A small network was shown many inputs. Here are its activations along a few directions, one row for each input.
In each table, some parts of the input vary, and every possible input appears once, in random order.
A made-up example of a description, with smaller parts first: one of 6 places along a line, together with either a single point or one of 11 places along a line or (one of 3 separate values, together with one of 8 places around a ring).
Shared parts are said once, and a part with two or three values counts as separate values.

Other details of the inputs shift rows strongly along two fixed directions, in all tables alike. That doesn't count.

Rows:
row 1: [ 13 -20  -5  -1   7  26  15 -29  -4  24  -3  -6   4]
row 2: [-19  -1  -5   0   9   7 -18  17  14  -4   6 -14 -13]
row 3: [-14 -15  11   1  11 -10 -16  17   9 -17  19  -7  -4]
row 4: [-13  11   2  -1   8   2 -23  18   7   3  16 -11  -9]
row 5: [  0  11  11  -7  -7  -5   5 -11  -5 -14 -39  30 -12]
row 6: [ 23 -19 -16  -8   6  11  13 -20 -20  21  10   0  31]
row 7: [ -3   6  15 -23 -19 -10   6   2 -22 -17 -28  17   5]
row 8: [ 17   6   3   1  -2  -3   2  -4   2  -2 -20   4   2]
row 9: [ -6   7  10   2   0   0 -24  13  13  -2  12 -23  -5]
row 10: [ -5  12  -4 -12 -10  -6   5  -4  -7 -14 -44  33 -13]
row 11: [ 20 -16  -6   8  -5  10  36 -28  -2  22   9  -6   4]
row 12: [-24  15  -5  -4 -23  -6  19  -3 -17 -16 -35  23  -9]
row 13: [ 34  -4 -20   6  14  10  12 -23  -9  22  -3  -1  19]
row 14: [ -5   2 -16  18   6  -1  -5  13  19   6  42 -17   3]
row 15: [ -8  17   2   2   8   0 -27  14   2  -2  17 -17   1]
row 16: [-10  21  -4  10  -4  -5  -6  13   7 -14  19  -7   9]
row 17: [ -7  25   9  -7 -30  -6  18  -2 -16 -21 -28  14  -3]
row 18: [  3   1  15  12  11 -13 -18  13  27  -2  10  -6 -12]
row 19: [-19   4   3  13   0  -9   0   4  16 -15  17  -9  -8]
row 20: [ -2   0  24 -21 -15  -9   9   1 -22 -14 -23  22  -8]
row 21: [  2  11  -5   6  15 -12 -17  17  18  -1  13  -2  -8]
row 22: [-11  -5   3  -3  10 -11 -17  26   5  -4  21  -3   6]
row 23: [ 15 -48 -27   6  11  16  18 -17  -8  28  11  -7  19]
row 24: [ 22 -20   3   1  -1  22  14 -27  -6  34   0  -8   1]
Description of these inputs: one of 4 separate values, together with one of 6 places around a ring.
Changing only the place on the ring of 6 turns row 3 into row 7. The same change can be made to row 5. Which row results?
Answer: row 8
Which other rows does row 13 become when the choice among 4 separate values takes its other values? List them by row number.
Answer: row 6, row 15, row 16
Which other rows does row 9 become when the place on the ring of 6 takes its other values? List them by row number.
Answer: row 1, row 2, row 4, row 15, row 24
Which other rows does row 2 become when the choice among 4 separate values takes its other values? List them by row number.
Answer: row 10, row 12, row 23

Rows:
row 25: [ -2  -5 -12   3  18   0 -23  21   9  12  41 -23  15]
row 26: [-11  -6   6  -1  -2   5  -7   4  -2  -7  14 -15   3]
row 27: [  2  -3   9 -14  -5  14  -2  -5 -21  15  -9   2   2]
row 28: [  4 -24  -6  -1  -8  14  27 -23  -7  20  -6   5  -3]
row 29: [  0  -4  -8  10  10  -8  -8  11  15   0  49 -22  16]
row 30: [ -8 -27 -12  15  14  -8  -7  12  30  -4  31 -23   1]
row 31: [  2  37  14  -2 -11  -6  -3   4  -1 -12 -22   9 -11]
row 32: [  1  11  11  12  -1  -3  -1  -5  18   0   8 -11 -13]
row 33: [ 15 -13  -1  12  11  -2   7 -12  15   8   3   3  -4]
row 34: [  5  -5   1  12  -9   4  18 -13   8   8  14 -12  -2]
row 35: [-13 -13   4   3  -6  -3   4   1  10  -9  -1  -7  -8]
row 36: [-12   5  20  -1 -16 -12   9   4   3 -17 -14  11 -16]
row 37: [-19 -18   5   0  20 -11 -25  28  16  -9  35 -12  -5]
row 38: [  6  -6  -6 -15   4   2   0   4 -24   9  -9  14  10]
row 39: [  3  -5 -26   5 -11  12  30 -18 -14  15   1   7  13]
row 40: [  0  -3   8  -3  -5   2   6 -14   2  -4 -28   8 -12]
row 41: [-23  11  17 -13 -13   2  -4  10 -17 -11  -7   9  -9]
row 42: [  6   5 -11  16  17   3 -23   7  29   5  28 -34   1]
row 43: [ 11   1 -24   8  -1  15  20 -22  -9  20  -6  10   8]
row 44: [ 20 -27  -2  -7   2   5  22 -19 -15  13  -2  11  13]
row 45: [  3  -4 -20   7 -15  15  32 -24 -10  10  -4  -5  14]
row 46: [  5  13   8  -8  -4  11  -3  -9  -4  11 -23   6 -16]
row 47: [ 10 -22  10  -2   2   4   5  -7  -1   8  14  -5   3]
row 48: [ -9  -2  23 -19  -5  -6 -18  12 -14 -16 -25   6  -4]
row 49: [ 24 -18  -9  -4  13  17   7 -19  -4  26 -18  15  -2]
row 50: [-16   0 -14  21   4   2  -2  10  22   6  43 -27  -1]
row 51: [-25  32  14 -19 -14 -18 -21  30 -17 -36 -25  15   5]
row 52: [-20  17   1 -13 -13  -9   0  12 -17 -26 -10  11  11]
row 53: [-12  17  -2   0  -6 -13  -1   6  -3 -24 -29  21  -8]
row 54: [-10   9  -1  -8 -15   6  11  -5 -21 -10  -9   3  12]
row 55: [ 23 -13   4   5  -1   9  21 -32   3  19 -11   4  -5]
row 56: [ 17 -16  -1 -10  -5  20   7 -20 -22  19  -9  -7  15]
row 57: [ 10 -31  -1 -10  -2  15  16 -23 -18  12  -7   1  11]
row 58: [ 20 -16 -11  -6  -1   2  24 -19 -19  12   3  10  18]
row 59: [ 25  -3 -10  -7  -3   7  16 -15 -20  19   0   4  26]
row 60: [  5  14  26  -8  -3  -8 -11   3   7  -9 -25  11 -21]
row 61: [ -6  -9  -6   8  -7  11  14 -10   4  13  14 -11  -5]
row 62: [-15   8  10  -2   1  -7  -5   9   3 -13 -24  23 -20]
row 63: [-11  -7 -15   6  14   0 -13  16  10   5  48 -21  13]
row 64: [  5  -7 -27   5 -13   9  31 -21 -11   7  -3   1  19]
row 65: [ 16  -3  -2   2   5  12  -6 -14  11  13  -4 -17  -5]
row 66: [ 10  -4  -7   4  -4  19  19 -29  -4  25 -10   1  -6]
row 67: [  9 -17   3   9  23   1 -29   6  35   7  21 -30 -10]
row 68: [ -7 -16 -22  17  11 -11  -5  13  24  -5  36 -24   6]
row 69: [ 21   4 -16  12  -4   7  25 -26  -4  15  -3   8  12]
row 70: [ 12 -12  -4   6  21 -13 -20  17  14   6  39 -19  13]
row 71: [ 15   8  -9  18  17  -5 -19   9  29   7  34 -20   4]
row 72: [ -7  18   5  12   3 -21 -10  15  15 -19   2   9 -11]
row 73: [-11  16  23  -9 -17  -4   3   6 -15 -17 -10  10  -6]
row 74: [-1 22  2 15 -4 -4  4 -4 11 -4  5 -6 -6]
row 75: [-23   1   7  -6  -9 -10   6  13  -2 -17 -16  20 -14]
row 76: [-16  -9  -6   2  15 -18 -23  27  14 -18  35 -18   7]
row 77: [ -3   0 -21  24  15  -4 -14   7  29  -1  33 -24   7]
row 78: [-22  45  17  -7 -10  -7 -19  22  -1 -21 -27  14 -22]
row 79: [  5 -13 -11   4 -15  16  29 -26  -8  12  -7  -6   5]
row 80: [-10 -16   8  -3  25 -10 -36  33  14  -1  28 -14  -3]
row 81: [-17  19  10  -7  -4  -6 -22  23  -4 -18   2 -11   6]
row 82: [  7  16   9  -9 -11   2   6  -1 -19   1  -9   4  11]
row 83: [-16  10  18  -4  -4  -4  -6   3   5  -9 -23  14 -25]
row 84: [ 17 -23  -7   4  -4   3  31 -22  -4  12  -5  10   5]
row 85: [-15  20  13   0 -12  -4  -3  -1   5 -18 -24   2 -17]
row 86: [-16  28   8   6 -21 -10  15   5  -3 -18  -7   5  -5]
row 87: [ -8 -17 -14   4  20  -6 -14  18   9   4  45 -16   7]
row 88: [-10 -27   5   3  17   2 -19  12  15   9  41 -22  -3]
row 89: [-17  23  12 -15 -10   0 -10  16 -20  -8 -12   7   1]
row 90: [ -3   0 -14  22   4 -11   1   8  25   0  44 -23   8]
row 91: [ 17  -2  -8  18  23  -9 -21  11  29   6  31 -14  -1]
row 92: [-18  15  -2   8   7 -13 -15  20  11 -15   0  10 -16]
row 93: [ 17 -22 -13   3   7  10  18 -26   0  12 -20   9   4]
row 94: [  0 -21   0 -14   1   1   9  -6 -17  -6 -13  12  10]
row 95: [-10   1 -13  -2 -11  -3  19   0 -12  -4 -11  17  -3]
row 96: [-13   1  24 -20  -3  -3 -17  15 -15  -5 -19  12 -10]
row 97: [ -4  20   2  -6   3  -6 -14  16  -4 -10 -23  24 -14]
row 98: [-14  30  10  -8  -3 -19 -23  25   0 -35 -35  23 -14]
row 99: [ 27 -23   9 -10   0  11  10 -19 -16  22  -7   2   9]
row 100: [  0 -17   6 -11  12  -6 -18  13  -4  -7  -5  -1   8]
row 101: [ 13  -8  14 -15   2  -5   1   1 -16   0 -17  16   6]
row 102: [-16   7  -2  -1  -2   5  -2   9  -7  -1  20  -8   5]
row 103: [ 23   3   6   5   4   8  -1 -15  12  16   3 -13  -7]
row 104: [ 19   2  10  -4   4  -2   1  -6   1   1 -25  19  -8]
row 105: [-12  24  14  -6 -16  -6   6   8 -14 -18  -4   7   2]
row 106: [  9  14 -12  -2   1   9   0  -4  -7  10 -14  13   1]
row 107: [-11   4   4 -11   6 -18 -25  28  -4 -20  -1   0   7]
row 108: [ -4   3  10  -2  13 -11 -27  19  19 -18 -14   3 -13]
row 109: [  8   4 -16   9  -4  19  22 -26  -8  22  -6   3   2]
row 110: [ 17 -12 -17   6  -7  -1  32 -22  -8  11   0   9  11]
row 111: [-30  43  13   1 -16 -13  -8  16   2 -36 -28  10 -16]
row 112: [ 12  -6   7  -9   4  12  -2 -13  -1  17 -22   9 -14]
row 113: [ 25 -10   5  -7  -5  16  12 -19 -19  22  -3  -4  12]
row 114: [ 25   0 -23   1   1  15  10 -21  -6  15 -15   4  15]
Describe the family of inputs behind these rows.
Answer: one of 3 separate values, together with one of 5 places around a ring, together with one of 6 places around a ring
Changing only the place on the ring of 5 turns row 30 into row 108. The same change can be made to row 84. Which row results?
Answer: row 104
Changing only the place on the ring of 5 turns row 109 into row 89. The same change can be made to row 62. Which row results?
Answer: row 80
Which other rows does row 88 become when the place on the ring of 6 takes its other values? List them by row number.
Answer: row 37, row 41, row 63, row 87, row 102
Which other rows does row 64 become when the choice among 3 separate values takes its other values? List them by row number.
Answer: row 39, row 90
Start at row 66 and move only the place on the ring of 5, one step at a time. The first step leads to row 61. Which rows follow, in order?
Answer: row 41, row 27, row 46
